Each row below is a small network's average activation on inputs in which a field has the value named, seen along a few directions.
Values that are neighbours, or in one group, have similar rows; names and order tell nothing.
Strong random noise was added to every row along 4 fixed directions; ignore it. To show where, here is one row again and again, with new noise each time:
 -12  111  188   53  -17   71  -54 -444  -28 -126    0   -5  201  258
-152   96  401  141   32  -82 -160 -953  -11 -606  361  116  -86  257
 327  323 -401  -44 -160  362  119  871 -161  878 -514 -336  540  123
-101  503 -364  694 -171 -376  -15  -62 -266   78  -62 -302 -385  106
 147  105 -183 -296  265  256   89  234    4  277  -68 -335  326   86
 110  489  573  303 -537  186 -440 -519 -266 -608  857  408 -283  131


Timez, 16 values:
v1:  156  -28  207 -236 -590  233   28  291 -128  107  511  415  -77 -224
v6:  146 -205  266 -713 -189  453  -30  208 -120 -296  123  402  246 -260
v15: -105 -253  242  -16  -97 -304  108    9   49  187  -28  207   14  -20
v16:  -42 -180  -15   63 -266 -228 -116   10 -153  -33   25  242 -266 -265
v4:  -99 -275  458   64  -18  309  -15 -158  301  -69   37  369  332  -43
v12:   98  193 -382   91 -272 -108  -17  497 -263   60 -312  -66 -184  154
v13:  -23  170 -211  408 -240 -456  -71 -397  -37 -600  280 -194 -540   29
v7:   17   21 -177  165  -39 -182   50   37  -18   81 -378 -239  170  253
v2:  -95 -315  858 -537  323  591 -239 -599  410 -551  633  478  234 -115
v9: -405  -51 -177  524 -191 -437   89  -22  105  283 -160   71 -493   35
v10:  260   29  295 -197   32  339  -50   45  -47  203 -159   97  593  285
v11:  266  340  378  218  -60  258 -430  -85 -211 -286  718  198 -322 -103
v14:  -44  -13  -52  536 -467 -487 -101  -35 -259 -167 -703  205   48   72
v3: -150 -183  -54  -51  514  150  359 -211  383  258 -594 -258  266  102
v8:  -20  -30   45 -155   54  246  -24  342  267  243  294  115 -163 -288
v5:  175 -454 -393 -734  429   32  135  555  106  191 -109  -97  171 -275
The values of Timez form a ring.
Q: Going along Timez from v12 by way of its neighbour v13, in what order are v16, v7, v9, v3, v5 met?
A: v7, v3, v9, v16, v5
Q: List every value one step from v4, in the order listed.
A: v2, v8
Q: What is the length, in steps, of the shortest route from v10 to v1?
A: 8

Zava, 10 values:
g8:  -12  685 -153  641 -110  133 -118   11  -94   34  218 -128 -492  -77
g1:  -55 -177  154  -46 -569 -120  168  405  -56  849 -752  378  650  187
g6: -161  279 -287  498  -47 -641  158  -84 -227 -191 -617 -297 -103  250
g10: -540 -321 -413  119  223 -340  256   67  418  162 -634  -81  -74 -226
g4:  -37 -301  132   65 -239 -368 -126 -826  -78 -821  120   76 -633  111
g3: -100 -368 -101   30   60 -373  -88 -543 -159 -272 -423  179   -1  -41
g9:  281 -291  660 -601 -165  956   60  448  124  439  410  365  452 -276
g5:  112  349 -153    0   15 -277 -282 -146 -230 -403  743 -294 -446  180
g2: -444   -8   -5  511  741 -242   98 -788  168 -320  334 -132 -440  -37
g7:  324  384  560  283 -581  221 -356 -194  -77 -366  513  413  261  301
The values of Zava form a ring.
Q: List every value one step from g3, in the order listed.
A: g1, g4
Q: List every value one step from g7, in the order listed.
A: g8, g5
